Each row below holds a small network's activations on one input, seen along a few directions.
Each table varies a few parts of the input and shows all the possible inputs, shuffled.
Descriptions start from the smaller parts, as in this example, which fits no table here: one of 2 separate values, together with either a single point or one of 11 places along a line or (one of 4 places along a line, together with one of 8 places around a ring).
Shared parts are said once, and a part with two or three values counts as separate values.
In the rows, 128 means zero.

Other details of the inputs vary at random and push rows far along three fixed directions, the same in every table; ignore that.

A family of inputs:
R1: [121 119 127 151 152 133 134 131 108 154 110 131 108 110]
R2: [172  87  67  95  87 163 133 151 162 101 114 120 145 196]
R3: [112 146 146 115 138 129 163 129 132 138 116 122 132  99]
R4: [123 147 135 107 118 131  92 132  95 143 125 114 157 101]
R5: [126 131 132 139 132 117 154 160 114 117 147 117 132  97]
R6: [149 143  79  90 111 121 141 147 170 108 106  54 103 130]
R7: [129 142 176 172  93  90  97  93 120 100 175 121  98 125]
R8: [168 120 140 110 145 175 149 141 129 113 128 179 182 153]
R9: [191 109  78  98 134 147 136 159 152 108 111 112 123 220]
R10: [146 120 145 116 158 169 174 145 131 138 127 177 168 174]
R11: [121 136 136 127 158 121 151 134 102 145 121 121 111 119]
R12: [149 139 193 151  85 121 133 121 165  87 180 183 155 182]
R13: [151  95 136 141 150 173 128 130 125 143  95 192 168 168]
R14: [138 108  64 114 128  99 136 155 168 133 120  63  90 142]
R15: [130 123  65 101  69 118  86 148 135 134 118  52 129 137]
R16: [ 95 139 131 127 114 137  94 132 115 173 113 130 147 103]
R17: [106 140 139 133 136 129 152 143 145 145 111 134 126  94]
R18: [ 84 173 151 155  85  79  90  87 123  90 175 134 127 131]
R19: [106 140 133 142 150 132 152 149 137 149 126 130 119 102]
R20: [178 103 142 121 153 168 126 128 107 112 108 175 177 163]
R21: [148 105 138 140 160 156 148 158 123 147 111 194 148 181]
R22: [146 117 140 111 145 181 163 130 134 137 121 183 179 162]
R23: [134 119 130 142 138 105 142 160  94 119 136 120 120 109]
R24: [115 133 142 125 160 124 161 131 115 141 127 113 123 114]
R25: [140 120  68 110 127 130 136 120 139 140 103  53  79 155]
R26: [137 105 121 139 144 113 120 130 104 145 115 136 118  99]
R27: [125 137 183 151  97 153 112  91 174 121 164 202 136 185]
R28: [128 125 134 128 148 134 136 110  94 147 106 121 118 112]
R29: [123 126 134 128 149 139 131 107 103 140 104 119 131 106]
R30: [ 88 146  40 109 109 120 108 122 156 135  88  80 107 152]
R31: [137 135 140 124 160 118 148 143 110 118 133 109 126 106]
R32: [130 117 124 139 152 100 136 153 111 143 129 136 111 107]
R33: [101 167 167 135 107 130 108  69 143 108 160 192 158 210]
R34: [112 111  67 104 113 142 113 127 168 133  89  71  86 137]
R35: [175 116 119 150  68 118 101 107 182  84 174 110  96 245]
R36: [136 109 128 143 129 123 121 133  95 115 119 118 140  95]
R37: [101 145 138 108 118 137 105 119 101 166 119 118 154 109]
R38: [110 126 124 120 111 116  90 137 109 165 128 132 152  96]
R39: [121 127 126 135 147 112 149 154 132 141 140 132 124  95]
R40: [120 169 180 136  98 113 102  83 144  96 176 126 104 111]
R41: [101 137 174 147 102  96  89  84 153 111 171 141  96 113]
R42: [126 127 128 134 119 129 143 145 117 115 140 122 144  84]
R43: [109 134 135 110 133 146 145 113 116 140 117 128 129  96]
R44: [135 105 121 144 149 112 131 136 104 146 125 133 113 103]
R45: [122 119 128 147 146 133 124 125 108 154 100 133 113 106]
R46: [166  76  74  92  97 160 122 147 157  95 107 116 141 203]
R47: [150 126 132 126 149 129 123 123  90 123 113 117 122 103]
R48: [105 137 128 137 138 145 142 134 139 148 120 135 130  89]
R49: [ 79 171 145 151  99  74  85  79 141 114 170 150 117 129]
R50: [135 148 137 122 152 127 151 147 118 119 137 114 128  99]
R51: [132 106 122 139 144 118 115 127 112 139 112 134 131  93]
R52: [121 128 133 126 132 108 148 148 139 137 125 137 131  87]
R53: [160 100 146 100 147 174 130 130 114 106 113 180 170 160]
R54: [149 126 132 131 155 128 133 130  90 123 123 114 117 107]
R55: [128 117 135 141 140 107 151 156 106 116 142 112 131 104]
R56: [108 127 135 144 158 123 149 145 128 149 121 125 117 109]
R57: [106 148 168 149  92  98 100  88 158 117 180 145 100 107]
R58: [105 122 139 108 143 146 134 109 111 133 109 124 126 103]
R59: [122 154 101 136  70  91  96  98 217 109 175  70  69 149]
R60: [103 159 111 111 139 117 116 116  95 112 115 128 149 109]
Description of these inputs: one of 5 places around a ring, together with either one of 2 separate values or one of 10 places around a ring.
Question: The inputs of R45 and R47 match in every part but the place on the ring of 5. If R17 is changed in the same way as R45 into R47, which row does it become?
Answer: R6
Question: The inputs of R10 and R19 match in every part but the place on the ring of 5. If R58 is changed in the same way as R10 into R19, which row does it become?
Answer: R34
Question: Change only the choice among 2 separate values in R15. List by row number the other rows that result.
Answer: R18
Question: Change only the place on the ring of 5 in R51. List by row number the other rows that result.
Answer: R13, R20, R29, R36
Question: Change only the choice among 2 separate values in R37. List by row number the other rows that result.
Answer: R33

A family of inputs:
R61: [ 83 139 128 142 146 108 134 144  94 156 118 118 123  40]
R62: [126 128 129 137 119 120 113 134 136 139 136 135 129 132]
R63: [128 127 128 129 123 114 118 124 121 114 136 130 130 136]
R64: [127 130 131 138 133 125 134 125 130 125 139 128 119 138]
R65: [135 131 135 129 125 117 118 129 121 124 139 124 129 138]
R66: [127 143 133 124 125 127 131 125 137 120 137 128 135 131]
R67: [131 119 130 129 116 126 117 119 130 118 136 133 127 125]
R68: [129 137 134 122 119 130 130 122 141 123 135 130 132 125]
R69: [116 136 127 132 122 123 126 131 150 138 134 139 130 129]
R70: [119 124 122 138 117 117 113 129 137 130 133 141 130 129]
R71: [113 133 129 133 119 122 125 133 145 138 133 139 127 132]
R72: [129 131 140 128 131 131 134 122 147 126 134 128 124 128]
R73: [130 129 128 129 116 124 114 121 125 110 133 129 136 128]
R74: [131 127 127 133 126 116 123 122 124 116 135 134 122 134]
R75: [131 134 138 131 134 131 137 123 146 126 133 130 118 130]
R76: [124 138 135 123 119 130 127 126 134 119 134 127 134 131]
R77: [117 127 128 139 116 120 120 131 139 140 133 136 130 133]
R78: [153  96 111  99 144 170 154 159 115 135  97 167 175 150]
R79: [123 125  13  76 115 135 120 135 167 146  69  25  90 141]
R80: [125 139 133 124 129 120 133 126 135 123 138 128 131 135]
R81: [ 97 138 135 138 155 102 144 137  76 146 118 106 115  39]
R82: [138 123 137 128 118 129 117 125 129 128 139 126 126 127]
R83: [122 136 131 125 123 133 102 108 123 141 123 130 129 138]
R84: [131 122 140 135 124 128 128 123 135 129 132 125 122 132]
R85: [130 134 138 136 134 126 138 126 138 126 130 130 115 136]
R86: [108 141 131 121 125 136 115 107 132 139 120 134 128 139]
R87: [126 135 130 134 128 123 133 126 128 123 137 131 122 137]
R88: [128 139 132 128 132 122 137 124 138 124 137 132 124 134]
R89: [138 131 134 132 128 119 123 128 124 125 138 128 122 136]
R90: [125 139 130 131 120 128 126 127 127 118 137 126 134 134]
R91: [127 131 135 123 122 132 131 122 144 126 138 131 128 125]
R92: [128 131 140 132 131 131 135 126 141 126 131 130 115 133]
R93: [137 133 136 128 118 127 114 127 124 121 136 123 135 130]
R94: [126 128 141 128 128 131 132 125 142 126 132 128 120 131]
R95: [125 137 131 130 117 132 123 125 129 117 135 126 136 131]
R96: [126 126 133 130 117 134 126 123 135 125 138 129 126 128]
R97: [ 94 134 141 138 156 116 143 136  87 145 116 105 115  32]
R98: [129 122 136 130 115 130 125 122 132 128 136 128 127 129]
R99: [117 106 110 112 181 144 167 174  55 153  83 141 168  61]
R100: [156  95 109 108 143 168 148 159 106 133  96 162 182 153]
R101: [126 131 135 132 134 123 137 126 134 126 138 129 117 138]
R102: [129 134 133 132 137 123 138 124 139 127 139 129 121 135]
R103: [114 132 124 126 121 130 102 101 123 131 119 137 130 136]
R104: [125 136 133 128 129 122 136 127 133 124 136 132 120 137]
R105: [130 131 127 130 119 121 116 123 123 111 135 130 134 131]
R106: [133 125 139 138 127 128 131 124 134 129 131 128 116 134]
R107: [130 128 135 129 112 127 123 122 129 125 134 127 132 129]
R108: [134 128 137 142 130 124 133 124 132 128 130 127 117 137]
R109: [137 135 135 129 121 124 116 129 122 121 138 123 133 133]
R110: [143 129 138 140 132 123 125 127 129 127 133 126 116 135]
R111: [124 140 134 124 122 126 129 128 132 119 136 127 132 134]
R112: [131 125 134 139 131 120 132 124 128 129 138 127 119 139]
R113: [133 118 135 133 125 125 120 120 133 119 132 131 122 128]
R114: [125 128 137 123 119 132 129 124 139 126 136 131 125 128]
R115: [129 134 133 131 118 124 124 126 125 121 136 125 134 135]
R116: [122 136 135 124 126 120 131 129 130 122 136 128 128 138]
R117: [127 141 133 123 122 130 128 124 139 119 135 127 136 128]
R118: [141 127 140 136 130 128 123 127 131 128 134 126 115 132]
R119: [132 125 129 127 113 124 115 120 127 115 133 133 132 125]
R120: [156  93 112 116 157 173 159 159 116 137  95 167 162 154]
R121: [139 123 141 133 126 128 120 126 132 128 135 124 121 131]
R122: [100 130 131 140 161 101 137 134  76 138 120 109 112  37]
R123: [127 130 134 131 122 117 126 127 123 125 136 125 130 139]
R124: [165  93 112 105 142 166 141 159 106 137 100 162 175 148]
R125: [147 107   7  94 117 118 128 153 162 125  74  13  71 137]
R126: [135 122 133 137 128 125 122 121 132 119 131 133 116 130]
R127: [154  95 107 106 142 172 151 158 111 134  97 167 178 149]
R128: [113 135 130 128 121 133 110 104 126 142 120 131 130 140]
R129: [132 137 136 135 136 126 139 123 143 126 131 130 119 133]
R130: [131 133 135 142 132 128 135 125 134 124 131 129 117 136]
R131: [139 126 135 136 133 120 124 127 125 128 140 125 119 137]
R132: [109 140 128 127 122 137 112 105 128 138 121 133 130 139]
Question: What is each input in this table made of?
Answer: one of 6 places along a line, together with either one of 2 separate values or one of 10 places around a ring
Question: The inputs of R106 and R92 match in every part but the place on the line of 6. If R123 is changed in the same way as R106 into R92, which row does it become?
Answer: R116
Question: The inputs of R99 and R65 match in every part but the place on the line of 6. If R130 is changed in the same way as R99 into R65, which row does it become?
Answer: R110
Question: Which other rows agree with R126 in the place on the line of 6? List them by row number.
Answer: R63, R67, R70, R73, R74, R103, R105, R113, R119, R122, R125
Question: A walk changes only the place on the line of 6. It starts at R105 and steps to R109. List the rest of the walk in order.
Answer: R115, R90, R111, R66

A family of inputs:
R133: [129 132 126 141 125 120 112 105 160 141 134 125  94 165]
R134: [129 139 132 128 111 131 116  98 156 104 131 113 107 162]
R135: [131 108 118 110 166 131 151 145  76 120  99 130 143  65]
R136: [143 113  91 130 118  99 117 136 146 117 130  93  91 146]
R137: [158  99 119 106 150 172 149 150 135 155  99 151 151 144]
R138: [129 137 122 126 107 105 127 127 169 105 154 125 118 153]
R139: [ 97 169 187 145 158 109 131 110  90 151 146 134 120  68]
R140: [142 123 131 155 124 114 116 123 137 118 144 141 114 152]
R141: [ 93 175 162 147 131  90 122 114 109 132 149  83  94  74]
R142: [165 100   8  70 135 126 147 185 134 127  76  24 109 142]
R143: [ 86 168 145 151 124  84 127 118 129 121 155 103 100  56]
R144: [130 129 142 127  87 135  90 113 144 130 143 137 142 143]
R145: [ 95 117  48 111 128 106 103 144  97 161  77  51 103  59]
R146: [112 136 132 135 110 126 142 123 155 121 147 140 129 152]
R147: [133 122 139 129 117 143 134 104 134 106 135 141 130 161]
R148: [160 113 149 130 115 129 126 137 148 111 153 141 131 145]
R149: [145 148 143 140 121 116 123 124 132 110 156 124 128 154]
R150: [117 138 132 116 128 131 110 131  86 144 120 137 164 113]
R151: [111 130 146 140 124 120 139 133 115 137 138  99 108  69]
R152: [133 143 132 132 106 121 129 119 143 116 153 102 115 173]
R153: [114 127 164 159 148 119 129 125 105 140 131 160 124 111]
R154: [111 118 124 113 135 156 128 144 102 148 107 192 193 122]
R155: [122 116 136 112 134 157 113 116  87 130 105 175 179 118]
R156: [128 122 136 114 162 156 142 116 109 139 102 155 143 115]
R157: [169  88 134 122 156 168 156 169 103 134 108 179 179 121]
R158: [139 129 158 139 111 136 122 124 157 124 145 131 119 148]
R159: [157 114 118 121 130 149 132 123 132 101 120 147 143 160]
R160: [128 121 124 151 107 115 120 115 149 123 145 119  98 169]
R161: [106 138 133 121 154 137 148 131 131 152 117 153 138 106]
R162: [128 128 107 118 118 141 139 138 169 125 121 135 134 175]
Question: What is each input in this table made of?
Answer: one of 5 separate values, together with either a single point or one of 5 places along a line
Question: The inputs of R133 and R139 match in every part but the choice among 5 separate values. If R136 is changed in the same way as R133 into R139, which row does it become?
Answer: R142
Question: Change only the choice among 5 separate values in R147. List by row number the other rows that result.
Answer: R146, R151, R152, R160
Question: Change only the place on the line of 5 in R161. List by row number the other rows that result.
Answer: R138, R143, R146, R162

A family of inputs:
R163: [104 146 174 157 147 107 141 122  96 123 151 147 126  69]
R164: [145 110 114 116 166 143 161 160 112 138  99 133 137 121]
R165: [144 139 155 150 111 121 117 110 161 103 159 145 117 173]
R166: [129 106  97 115 148 146 134 149 108 156  95 143 153 119]
R167: [ 88 151  80 124 108  91 116 126 144 139 120  47  79  85]
R168: [104 140 178 151 144 105 124 120  97 130 144 150 125  67]
R169: [130 121 142 135 160 132 154 140 100 140 117 131 125 100]
R170: [118 142  80 118  96 100 101 119 141 121 122  33  79 115]
R171: [149 112 100 109 122 143 132 145 128 119 118 135 155 170]
R172: [137 143 160 145 117 118 134 111 162 108 167 142 112 179]
R173: [152 109 116 122 141 148 154 155 128 124 117 138 144 130]
R174: [145 141 166 143 114 123 135 115 170 109 169 140 112 173]
R175: [138 111  91  96 136 163 130 140 127 138  86 141 159 155]
R176: [143  98 110 110 145 146 152 162 113 136 104 136 148 110]
R177: [104 143  65 101 110 114 105 114 142 139 102  46  89 101]
R178: [141 142 156 136  94 122 109 111 154 104 167 139 133 167]
R179: [ 99 139 175 150 141 104 132 121  95 128 150 150 128  69]
R180: [ 84 156 169 137 136 118 124 105  95 136 137 151 141  72]
R181: [164  95  90 113 146 154 146 153 126 129 101 137 146 156]
R182: [109 122 130 133 142 135 128 135  99 153 110 141 140  98]
R183: [131 132 126 113 108 148 119 115 156 123 130 138 144 165]
R184: [125 128 132 124 144 127 128 142  92 131 116 135 148  95]
R185: [121 143 150 132  99 139  99  89 150 120 144 145 129 175]
R186: [126 142 147 143 102 123 103 107 165 123 151 152 126 178]
R187: [107 147 172 146 138 107 115 114  82 131 148 145 137  70]
R188: [161 101 105 123 132 153 141 142 135 122 110 134 138 171]
R189: [139 126 156 145 102 123 107 103 153 112 157 144 117 176]
R190: [151 109 118 120 156 143 152 146 121 137 114 138 135 141]
R191: [133 112 110 116 133 149 140 151 131 144 110 144 154 133]
R192: [119 133  77 119 103  93 106 119 155 125 126  41  67 109]
Question: The inputs of R169 and R170 match in every part but one. If R174 is changed in the same way as R169 into R170, which row does it become?
Answer: R178
Question: What is each input in this table made of?
Answer: one of 5 places along a line, together with one of 6 places along a line
Question: A walk changes only the place on the line of 5. It starts at R176 and steps to R179. List the rest of the walk in order.
Answer: R168, R192, R189
